Each row below holds a small network's activations on one input, seen along a few directions.
Each table varies a few parts of the input and shows all the possible inputs, shuffled.
A made-up example of a description, with smaller parts first: one of 5 places around a ring, together with either a single point or one of 9 places along a line or (one of 3 separate values, together with one of 4 places along a line).
Shared parts are said once, and a part with two or three values counts as separate values.
In the rows, zero is written as 128.

Other details of the inputs vary at random and push rows far along two fixed directions, the same in every table; ignore that.

Table:
row 1: [132 130 135 129 120 121 134 127 116 145 114  98 116  91 102]
row 2: [136 134 135 113 134 147 146 128 143 126 117 111 121 109 115]
row 3: [133 121 118 146 116 120 120 119 123 126 125 145 133 146 140]
row 4: [163  71 145 107 148 109 125 118 115 131 156 173 150 174 147]
row 5: [110 160 121 146 130 136 121 141 133 128 118 101 123 108 120]
row 6: [125 127 126 141 126 126 115 127 121 123 129 142 147 139 139]
row 7: [124 105 126 160 111 105 118 115 111 149 128  99 136 152 127]
row 8: [134 125 117 150 114 116 117 122 118 132 121 124 127 144 134]
row 9: [135 130 139 112 126 128 136 130 115 135 128 127 122 111 114]
row 10: [143  67 142 126  93  85 102  83  73 143 149 132 129 180 132]
row 11: [112 148 119 171  99 117 116 124 112 146  96  57 124  94 102]
row 12: [108 174 112 131 136 151 134 144 161 110 117 142 110 101 132]
row 13: [125 150 129 108 148 146 140 144 147 127 118 121 112  80 112]
row 14: [118 160 112 142 129 136 126 140 143 123 119 117 110 117 127]
row 15: [108 152 112 146 120 138 125 136 140 133 108  90 122 102 122]
row 16: [127 133 122 132 140 129 125 135 141 116 143 166 124 155 146]
row 17: [117 121 125 139 135 125 126 130 137 128 141 139 135 150 140]
row 18: [129 151 131  83 140 147 148 150 138 114 131 150 122 117 130]
row 19: [111 122 123 157 112 118 126 119 127 141 120 107 133 126 124]
row 20: [140 120 132 116 138 132 137 127 139 134 127 116 127 114 116]
row 21: [115 184 115  47 199 194 135 153 186  55 169 213 111  98 167]
row 22: [148 116 142  93 149 151 144 135 142 107 137 165 135 146 138]
row 23: [153  94 143 118 131 119 132 113 123 137 132 126 138 148 124]
row 24: [101 158 123 158 113 129 125 130 132 134 107  90 123  91 110]
row 25: [107 142 127 169 110 115 122 123 117 145 113  78 122 107 105]
row 26: [134 140 137 108 121 131 140 135 120 133 124 120 119 107 116]
row 27: [123 120 120 125 137 138 123 132 142 117 138 162 146 148 154]
row 28: [173  34 153 110 109  73 125 102  69 147 159 174 164 229 148]
Description of these inputs: either one of 2 separate values or one of 11 places along a line or (one of 3 separate values, together with one of 5 places around a ring).
Q: A walk changes only the place on the ring of 5. It starts at row 17 and steps to row 7. List the rest of the walk in order.
A: row 15, row 27, row 19

Table:
row 29: [136 109 134 138 140 123 121 132 121 129 137 146 159 144 139]
row 30: [113 157 122 122 125 152 149 146 157 136 100  80 110  93 106]
row 31: [126 112 122 129 135 121 101 109 116 109 160 163 138 158 157]
row 32: [126 153 119 138 121 144 145 146 148 132  99 113 126 102 114]
row 33: [139 106 119 119 125 121 115 109 118 109 153 184 133 182 162]
row 34: [117 139 115 128 129 135 114 114 136 109 136 146 118 125 144]
row 35: [146  81 139 124 135 113 123 121 117 140 145 133 153 175 141]
row 36: [103 167 123 142 125 133 128 149 129 134 118  98 112  91 107]
row 37: [112 167 123 133 117 143 144 157 144 131  92  97 126  96 110]
row 38: [185  35 163 157  61  47 114  57  16 191 117  48 129 147  78]
row 39: [ 96 172 111 128 107 141 124 130 134 117 110 102 100 102 124]
row 40: [113 138 118 117 130 133 108 125 123 107 145 153 129 147 150]
row 41: [132 130 131 116 134 122 126 146 127 123 140 164 127 156 142]
row 42: [126 138 127 119 161 134 119 143 139 113 154 171 133 131 147]
row 43: [139 120 130 119 139 140 146 132 152 126 122 130 125 138 128]
row 44: [147 115 133 110 149 123 128 138 135 113 154 203 134 177 158]
row 45: [136 134 130 129 149 145 136 140 150 117 128 159 145 126 137]
row 46: [124 142 123 129 146 156 148 132 167 127 114 102 116  91 115]
row 47: [114 126 144 101  89 113 146 102  95 151 111  66  97  64  84]
row 48: [116 144 126 130 151 152 136 136 156 126 119  96 124  91 115]
row 49: [130 130 132 122 137 132 125 151 132 123 132 148 155 142 141]
row 50: [140 102 133 166 111  91 118 103 105 152 128 113 126 135 116]
Q: What do these inputs look like to the network?
A: either one of 2 separate values or (one of 4 places along a line, together with one of 5 places around a ring)

Table:
row 51: [121 122 121 166 102 109 122 114 116 147 114  97 123 129 116]
row 52: [157  93 143 110 130 113 134 125 111 136 137 148 145 155 133]
row 53: [137 104 133 157 114 103 118 117 106 142 129 126 145 159 130]
row 54: [123 120 121 160 111 110 117 114 117 141 121 110 127 131 123]
row 55: [138 101 133 152 122 103 110 114 104 135 140 139 149 160 138]
row 56: [119 168 119  97 180 168 120 162 167  84 153 198 135 122 162]
row 57: [133 135 121  94 179 153 115 149 160  85 167 228 142 164 179]
row 58: [115 131 119 150 114 123 127 128 130 134 118 110 131 141 129]
row 59: [ 96 231 110  59 174 213 156 182 206  75 114 147  86  42 128]
row 60: [156  76 157  97 146 110 123 126 104 128 168 188 158 185 150]
row 61: [135 123 138 122 119 120 140 129 115 146 115 102 127 106 106]
row 62: [120 139 129 142  92 125 139 116 115 152  91  48 103  79  86]
row 63: [118 137 131 151 115 127 144 111 133 163  91  15  98  51  69]
row 64: [113 120 121 164 109 109 108 108 109 140 124  95 133 126 126]
row 65: [123 125 122 162 102 112 130 122 122 147 109  97 121 134 116]
row 66: [137 113 143 118 124 118 136 130 112 142 127 120 134 120 114]
row 67: [157  94 142 111 128 117 133 123 110 135 135 146 142 156 133]
row 68: [128 159 127  62 169 166 139 152 158  85 155 198 113 125 153]
row 69: [150 131 135  63 173 162 139 154 157  91 155 212 137 156 162]
row 70: [138 101 136 121 110 109 124 105 102 136 133 121 124 142 121]
row 71: [ 94 161 111 172  95 126 128 124 130 147  92  49 111  85 100]
row 72: [139  98 133 153 119 103 114 115 103 138 137 138 149 166 136]
row 73: [153  94 141 107 127 106 124 112  99 127 157 166 131 166 142]
row 74: [129 106 124 134 133 118 110 120 122 119 152 163 150 173 157]
row 75: [126 131 127 153 116 119 129 131 123 137 116 113 133 135 122]
row 76: [116 140 117 156 110 123 128 127 132 140 110 101 117 118 116]
row 77: [120 112 123 156 111 111 115 115 114 137 130 118 138 153 134]
row 78: [ 91 221 109  95 160 207 162 157 210  96  94  91  82   6 102]
Q: What do these inputs look like to the network?
A: either one of 2 separate values or one of 11 places along a line or (one of 3 separate values, together with one of 5 places along a line)
Q: List by row number the other inputs of the same sort as row 63.
A: row 78
Q: Change only the place on the line of 5 in row 54. List by row number the other rows that result.
A: row 51, row 57, row 65, row 76
Q: Change only the choice among 3 separate values in row 53. List by row number the other rows that result.
A: row 71, row 76

Table:
row 79: [129  99 141 150 100 101 124  99  91 155 119  74 127 125 102]
row 80: [127 119 119 143 106 114 114 109 111 123 137 143 125 160 141]
row 81: [142 112 134 110 138 119 118 118 112 118 152 165 128 141 138]
row 82: [143 113 135 142  93 101 138 117  95 156 106  90 114 119 100]
row 83: [125 104 120 163  94  97 114  95 101 140 127 114 128 160 132]
row 84: [ 83 215 111 119 111 169 155 156 159 132  73  37  82  14  77]
row 85: [105 181 122 109 140 174 151 154 171 119 102  93 111  62 111]
row 86: [154 102 137 131 128 117 141 122 126 144 124 126 137 142 120]
row 87: [ 97 191 111 140 143 155 127 168 160 116 117 122 119  96 126]
row 88: [137  96 134 160 114 105 119  96 105 154 123  88 130 115 110]
row 89: [119 135 130 114 138 141 133 131 137 125 127 116 125 107 123]
row 90: [ 94 172 114 165 106 125 124 144 129 143  99  89 117  91 109]
row 91: [128 108 116 148 125 119 116 111 135 124 137 141 139 163 146]
row 92: [106 191 109 111 187 184 133 186 197  81 135 183 138 111 160]
row 93: [145  98 138 130 130 108 114 107 108 133 145 134 132 140 128]
row 94: [152 104 138 124 116 107 138 121 108 144 123 132 128 146 118]
row 95: [143 112 134 103 164 138 119 128 141 107 157 185 138 143 151]
row 96: [132 110 123 145 123 118 112 113 125 120 144 147 132 172 152]
row 97: [148  95 140 152 102 101 139 112 106 161 108  88 126 129 102]
row 98: [140 106 135 112 110 116 129 122 102 136 133 129 133 150 126]
row 99: [142 107 140 163  84  95 137 105  95 171  93  55 115 110  83]
row 100: [131 130 128 119 142 129 113 147 123 108 156 209 150 180 166]
row 101: [ 98 216 111  95 162 186 141 160 178  98 113 123  90  33 116]
row 102: [136 113 139 116 119 122 131 124 116 135 126 116 133 138 124]
row 103: [127 101 138 141 100 100 124 102  88 152 121  86 128 128 108]
row 104: [134 126 122 110 177 144 116 161 155  95 165 226 165 188 183]
row 105: [134 129 113 106 176 157 122 141 177  86 162 209 146 175 182]
row 106: [116 150 130 104 157 160 140 143 158 110 133 134 126 101 133]
row 107: [141 101 140 102 138 130 132 130 131 123 141 155 145 158 142]
row 108: [136 105 137 115 118 111 125 117 100 131 143 131 133 144 131]
Q: What do these inputs look like to the network?
A: one of 5 places along a line, together with either one of 2 separate values or one of 4 places along a line
Q: Changing only the place on the line of 5 turns row 92 into row 104. The same change can be made to row 85. Which row results?
A: row 107
Q: Change only the place on the line of 5 in row 80. List by row number the other rows that result.
A: row 83, row 91, row 96, row 105
Q: Change only the choice among 2 separate values in row 80. List by row number the other rows that result.
A: row 100
Q: A walk changes only the place on the line of 4. It starts at row 94 and steps to row 84. List the rest of the walk in order.
A: row 103, row 101

Table:
row 109: [109 163 113 114 155 159 121 147 160  95 134 155 134 126 152]
row 110: [118 111 128 152 113 104 112 120 115 142 133 127 137 153 132]
row 111: [112 173 123  98 147 173 148 151 172 110 119 123 107  80 119]
row 112: [118 165 115 142 137 145 133 140 151 114 124 134 119 115 132]
row 113: [140 108 133 110 126 126 134 121 122 124 138 150 130 162 136]
row 114: [125 114 124 128 141 124 115 136 131 122 152 176 139 165 157]
row 115: [127 144 131 112 153 153 139 139 152 121 126 127 124  91 123]
row 116: [107 167 111 105 165 160 135 160 171  94 149 185 130 129 160]
row 117: [114 161 131 111 136 149 139 144 145 124 117 100 106  78 111]
row 118: [129 126 120 119 152 140 118 131 142  98 155 178 152 166 167]
row 119: [153  85 144 110 137 105 121 119 100 132 156 156 146 174 137]
row 120: [161  52 142 162 104  78 123  95  86 169 122  97 147 168 116]
row 121: [117 113 135 171  68  94 130  90  82 173  92  24 107  94  77]
row 122: [165  67 141 109 138 106 127 120 116 129 154 176 150 203 155]
row 123: [100 143 113 170 103 116 128 124 121 149 110  76 116  97 108]
row 124: [144 106 134 111 134 128 136 125 134 126 139 145 135 155 134]
row 125: [136 148 133  83 181 157 133 158 158  99 151 179 133 116 142]
row 126: [135 107 133 142  95 105 125  98  99 147 117 100 123 121 113]
row 127: [134 120 139 113 134 132 134 125 132 127 135 130 127 128 128]
row 128: [107 189 112 131 144 160 132 153 168 107 115 130 110  96 126]
row 129: [116 149 117 174 107 121 127 122 125 143 104  83 112 101 106]
row 130: [141 106 127 132 106 111 129 108 106 140 121 120 127 134 122]
row 131: [141  80 150 153 103  90 133 117  89 154 116 125 163 165 119]
row 132: [113 144 127 154  83 109 128 107  97 157  94  44 101  62  82]
row 133: [109 154 130 130 107 132 135 126 119 138 107  71 100  79  97]
row 134: [149  85 145 139 122 100 122 107 101 150 137 114 143 137 119]
row 135: [114 183 114  86 152 173 151 164 173  99 117 142 100  96 131]
row 136: [100 198 120  96 146 168 143 160 155 107 115 109  94  60 108]
row 137: [164  90 145 123 124 108 124 144 100 139 145 175 172 196 152]
row 138: [130 130 126 148 130 125 116 130 131 126 130 144 125 145 136]
row 139: [129 128 131 130 107 118 128 109 109 139 118 105 116 104 115]
row 140: [133 104 128 115 151 119 115 132 133 112 169 208 158 197 173]
row 141: [109 183 120 115 127 145 135 143 133 124 108  93  97  55 100]
row 142: [142  77 141 173  88  89 127  86  90 174 107  55 135 120  91]
row 143: [146  89 141 111 122 119 127 112 111 125 148 158 139 174 140]
row 144: [108 141 115 167 105 124 119 116 123 136 109  74 125 102 115]
row 145: [116 125 121 151 116 121 108 117 121 132 121 106 135 134 130]
row 146: [134 148 118  97 141 145 137 146 147 109 124 156 115 118 140]
row 147: [133 131 126 134 140 129 113 136 138 116 139 166 133 157 145]
row 148: [163  70 139 118 144 116 128 114 119 133 151 168 158 181 147]
row 149: [108 171 110 109 162 172 119 157 170  90 132 162 125 112 154]
Q: What do these inputs look like to the network?
A: either one of 2 separate values or (one of 3 separate values, together with one of 5 places around a ring) or (one of 4 places along a line, together with one of 6 places along a line)
Q: Which of the alternatives is row 123?
A: one of 3 separate values, together with one of 5 places around a ring
